These are the activations of a small network on made-up records, seen along a few directions, one row for each record.
After each row come some of the record's fields: FOPA, MAZIZ, SOFUB, VUR, NOTUP.
Not every record has every field; a missing one is written none.
Other fields move the rows too, some of them a lot.
In the rows, zero is written as 500.
Random noise pushes rows far along 2 fixed directions. That doesn't count. These rows show it; they differ only by the noise:
[529 458 386 372 555 379 677 516 552 341 349 585 638 537 438 447 535 382
 610 643 480]
[429 454 434 446 455 376 672 457 646 385 433 580 672 552 452 441 516 431
 594 591 469]
[510 452 400 383 539 380 674 509 567 346 360 583 645 540 444 447 535 391
 611 637 477]
[428 538 346 488 410 354 703 382 697 442 522 597 654 559 383 411 457 435
 535 522 486]

[650 485 367 339 771 604 433 579 364 356 269 461 510 402 483 478 751 370
 692 665 508] | <FOPA:nogud MAZIZ:tegam SOFUB:mepi VUR:gal NOTUP:none>
[841 690 155 394 779 639 483 555 303 417 421 554 333 473 371 444 648 348
 489 454 657] | <FOPA:nogud MAZIZ:tegam SOFUB:mepi VUR:gal NOTUP:rifer>
[376 572 611 566 449 674 384 482 601 565 636 416 512 500 570 570 586 641
 432 332 548] | <FOPA:pov MAZIZ:fuv SOFUB:mepi VUR:sinu NOTUP:rifer>
[430 377 671 533 577 646 374 538 471 466 452 455 571 455 634 446 663 551
 637 596 463] | <FOPA:nogud MAZIZ:tegam SOFUB:figuv VUR:sege NOTUP:none>
[309 377 549 474 427 395 601 388 708 468 553 480 624 549 526 444 402 508
 418 520 417] | <FOPA:nogud MAZIZ:fuv SOFUB:figuv VUR:sinu NOTUP:rifer>
[388 323 623 584 423 607 453 546 518 382 506 427 516 471 660 555 610 541
 579 461 517] | <FOPA:nogud MAZIZ:fuv SOFUB:mepi VUR:gal NOTUP:none>
[654 522 250 432 609 380 527 601 394 367 452 571 390 468 491 555 518 438
 454 547 518] | <FOPA:nogud MAZIZ:fuv SOFUB:mepi VUR:gal NOTUP:none>
[261 289 785 524 177 450 475 572 624 415 574 456 521 520 695 681 623 743
 574 491 447] | <FOPA:pov MAZIZ:fuv SOFUB:pof VUR:gal NOTUP:none>
[442 408 628 537 536 497 462 547 488 562 510 479 611 519 647 442 517 553
 497 584 471] | <FOPA:nogud MAZIZ:tegam SOFUB:figuv VUR:sege NOTUP:rifer>
[446 341 732 503 581 611 471 620 483 472 324 442 640 497 642 480 709 506
 650 611 398] | <FOPA:nogud MAZIZ:tegam SOFUB:mepi VUR:gal NOTUP:rifer>
[569 513 351 398 561 522 545 636 369 420 397 448 291 451 528 604 522 415
 509 502 626] | <FOPA:pov MAZIZ:fuv SOFUB:pof VUR:gal NOTUP:none>
[305 640 221 628 328 510 552 203 798 569 765 559 540 486 307 391 512 526
 485 315 566] | <FOPA:nogud MAZIZ:tegam SOFUB:figuv VUR:sinu NOTUP:none>
[545 350 790 461 572 633 396 802 348 503 436 513 423 367 638 528 620 651
 572 570 501] | <FOPA:nogud MAZIZ:fuv SOFUB:figuv VUR:sege NOTUP:kom>
[290 505 340 628 347 475 517 254 763 518 704 553 598 554 383 429 495 497
 496 426 510] | <FOPA:nogud MAZIZ:tegam SOFUB:figuv VUR:sinu NOTUP:none>
[505 301 671 382 640 496 450 744 342 396 195 392 550 509 664 600 654 513
 642 714 430] | <FOPA:pov MAZIZ:tegam SOFUB:pof VUR:gal NOTUP:none>
[558 626 400 491 540 669 405 439 417 552 568 569 412 481 463 535 628 526
 496 468 545] | <FOPA:nogud MAZIZ:fuv SOFUB:tavak VUR:pabi NOTUP:none>
[391 538 668 578 524 612 454 574 470 639 555 485 460 465 489 459 475 602
 459 495 496] | <FOPA:pov MAZIZ:tegam SOFUB:tavak VUR:pabi NOTUP:kom>
[522 459 366 502 526 348 711 578 395 487 517 573 262 442 427 673 272 462
 339 419 593] | <FOPA:pov MAZIZ:fuv SOFUB:tavak VUR:pabi NOTUP:kom>
[258 639 605 662 356 441 537 264 800 716 747 473 684 551 420 286 295 530
 404 341 356] | <FOPA:nogud MAZIZ:tegam SOFUB:figuv VUR:sinu NOTUP:rifer>
[433 462 526 510 445 500 470 528 496 468 523 544 430 496 475 566 575 561
 565 511 542] | <FOPA:pov MAZIZ:tegam SOFUB:tavak VUR:pabi NOTUP:none>
[415 511 510 612 346 542 498 362 556 620 637 514 481 503 449 586 344 561
 441 382 500] | <FOPA:pov MAZIZ:fuv SOFUB:tavak VUR:pabi NOTUP:none>
[446 269 540 481 412 250 678 631 547 424 484 574 505 466 532 562 382 411
 519 600 555] | <FOPA:nogud MAZIZ:tegam SOFUB:figuv VUR:sege NOTUP:kom>
[436 614 639 663 404 367 499 476 632 614 697 478 578 469 484 423 312 478
 471 402 411] | <FOPA:nogud MAZIZ:tegam SOFUB:mepi VUR:gal NOTUP:kom>
[477 412 561 512 584 392 511 586 540 438 350 543 575 538 541 401 377 434
 469 593 342] | <FOPA:nogud MAZIZ:fuv SOFUB:figuv VUR:sinu NOTUP:rifer>
[492 617 427 526 549 563 465 521 524 554 618 443 445 476 435 538 475 597
 425 298 544] | <FOPA:pov MAZIZ:fuv SOFUB:mepi VUR:sinu NOTUP:none>
[524 350 746 434 628 466 466 720 318 465 352 431 501 546 596 503 455 496
 522 677 491] | <FOPA:pov MAZIZ:tegam SOFUB:tavak VUR:pabi NOTUP:kom>
[717 499 459 338 650 424 588 530 417 473 313 535 577 368 450 314 377 415
 410 740 388] | <FOPA:nogud MAZIZ:fuv SOFUB:figuv VUR:sege NOTUP:kom>
[483 211 231 326 438 173 812 461 633 188 273 661 581 512 422 483 325 190
 580 673 537] | <FOPA:nogud MAZIZ:fuv SOFUB:figuv VUR:sinu NOTUP:kom>
[538 204 708 353 687 500 425 758 403 297 257 471 535 467 710 651 618 576
 642 641 447] | <FOPA:nogud MAZIZ:fuv SOFUB:figuv VUR:sinu NOTUP:none>
[489 568 200 597 372 231 705 394 625 508 631 633 532 518 291 455 113 373
 299 402 530] | <FOPA:pov MAZIZ:fuv SOFUB:mepi VUR:sinu NOTUP:kom>
[439 537 499 512 359 468 514 610 428 438 581 478 355 496 610 635 535 590
 469 449 556] | <FOPA:pov MAZIZ:fuv SOFUB:pof VUR:gal NOTUP:none>
[378 666 564 742 436 578 466 287 653 800 735 447 601 508 443 297 434 675
 423 340 388] | <FOPA:nogud MAZIZ:tegam SOFUB:figuv VUR:sege NOTUP:none>
[640 509 273 369 630 317 630 504 427 402 375 600 483 463 380 482 441 404
 410 549 416] | <FOPA:nogud MAZIZ:fuv SOFUB:figuv VUR:sinu NOTUP:none>
[192 136 881 475 353 397 502 478 679 443 410 477 831 534 791 535 366 479
 597 649 327] | <FOPA:nogud MAZIZ:fuv SOFUB:figuv VUR:sinu NOTUP:none>
[787 559 393 273 721 571 461 623 306 480 266 455 440 410 426 534 576 474
 551 609 491] | <FOPA:pov MAZIZ:fuv SOFUB:pof VUR:gal NOTUP:none>
[605 499 624 465 724 614 431 546 345 436 261 427 643 476 417 358 545 390
 531 666 324] | <FOPA:pov MAZIZ:tegam SOFUB:mepi VUR:sinu NOTUP:kom>
[454 655 429 636 326 534 553 392 628 698 785 494 417 524 467 530 271 696
 350 287 557] | <FOPA:pov MAZIZ:fuv SOFUB:tavak VUR:pabi NOTUP:none>
[388 492 199 525 409 378 621 304 718 420 590 585 544 518 338 438 468 384
 559 479 537] | <FOPA:nogud MAZIZ:tegam SOFUB:figuv VUR:sinu NOTUP:none>
[432 482 569 500 492 363 531 544 543 581 496 436 612 494 613 424 395 474
 494 541 352] | <FOPA:nogud MAZIZ:tegam SOFUB:mepi VUR:gal NOTUP:none>
[330 536 275 551 267 533 561 252 755 397 806 603 475 487 435 599 656 633
 450 279 688] | <FOPA:nogud MAZIZ:fuv SOFUB:figuv VUR:sinu NOTUP:none>

Here are new rows. What are their fields?
[321 386 739 538 489 640 355 551 537 488 370 378 619 467 648 558 760 639
 638 558 462] | <FOPA:pov MAZIZ:tegam SOFUB:pof VUR:gal NOTUP:none>
[380 334 732 481 648 690 314 598 432 405 258 420 706 471 650 550 798 546
 696 630 400] | <FOPA:pov MAZIZ:tegam SOFUB:mepi VUR:sinu NOTUP:none>
[411 389 701 548 468 416 485 581 477 564 553 512 474 526 642 591 289 556
 410 532 368] | <FOPA:nogud MAZIZ:fuv SOFUB:tavak VUR:pabi NOTUP:none>
[456 657 390 596 465 562 556 447 523 658 720 513 372 452 327 496 423 548
 385 372 653] | <FOPA:pov MAZIZ:tegam SOFUB:tavak VUR:pabi NOTUP:kom>
[644 513 505 419 563 533 513 586 434 558 478 520 431 494 497 611 653 469
 494 402 571] | <FOPA:nogud MAZIZ:fuv SOFUB:mepi VUR:gal NOTUP:rifer>
[526 717 315 621 593 650 365 202 611 596 562 485 610 455 305 315 672 477
 532 395 503] | <FOPA:nogud MAZIZ:tegam SOFUB:mepi VUR:gal NOTUP:none>
[471 491 548 515 549 427 501 567 482 625 491 418 597 521 535 394 453 514
 485 544 351] | <FOPA:nogud MAZIZ:tegam SOFUB:mepi VUR:gal NOTUP:none>
[175 432 829 634 304 510 489 402 744 683 708 438 724 614 613 399 418 629
 406 455 359] | <FOPA:nogud MAZIZ:tegam SOFUB:figuv VUR:sinu NOTUP:rifer>
[591 624 462 461 677 491 402 398 422 510 409 453 614 495 391 429 571 466
 512 479 438] | <FOPA:pov MAZIZ:tegam SOFUB:mepi VUR:sinu NOTUP:none>
[568 554 446 504 429 329 608 656 393 519 557 446 263 463 451 613 381 485
 323 409 565] | <FOPA:pov MAZIZ:fuv SOFUB:pof VUR:gal NOTUP:kom>
[624 497 488 415 708 555 395 550 339 421 259 446 567 511 523 488 672 480
 594 623 523] | <FOPA:pov MAZIZ:tegam SOFUB:pof VUR:gal NOTUP:none>
[490 403 657 464 550 432 525 597 355 569 418 455 542 525 619 490 368 495
 468 583 362] | <FOPA:nogud MAZIZ:fuv SOFUB:tavak VUR:pabi NOTUP:none>
[304 625 392 705 305 641 418 240 689 583 738 502 445 526 416 537 613 664
 528 265 662] | <FOPA:pov MAZIZ:tegam SOFUB:tavak VUR:pabi NOTUP:none>
[490 657 425 565 556 625 417 392 541 607 596 465 601 471 495 418 601 526
 482 459 484] | <FOPA:nogud MAZIZ:tegam SOFUB:mepi VUR:gal NOTUP:none>
[493 472 740 546 429 513 459 651 506 543 522 461 609 439 531 549 246 508
 481 476 421] | <FOPA:pov MAZIZ:fuv SOFUB:mepi VUR:sinu NOTUP:kom>
[689 551 171 390 666 456 525 492 371 408 418 527 489 541 330 494 505 333
 442 579 568] | <FOPA:pov MAZIZ:tegam SOFUB:mepi VUR:sinu NOTUP:none>
[606 372 626 402 597 608 452 619 350 445 432 444 495 460 663 561 549 522
 576 596 528] | <FOPA:nogud MAZIZ:fuv SOFUB:figuv VUR:sege NOTUP:none>
[282 292 869 668 292 377 512 543 674 536 561 543 643 453 614 470 341 545
 507 542 344] | <FOPA:nogud MAZIZ:fuv SOFUB:figuv VUR:sege NOTUP:kom>
[483 498 511 571 441 392 517 441 665 525 594 449 541 600 522 427 299 475
 370 420 414] | <FOPA:nogud MAZIZ:fuv SOFUB:mepi VUR:gal NOTUP:rifer>
[346 478 655 660 370 571 362 404 598 552 674 419 570 501 574 521 615 566
 521 457 440] | <FOPA:nogud MAZIZ:tegam SOFUB:mepi VUR:gal NOTUP:none>
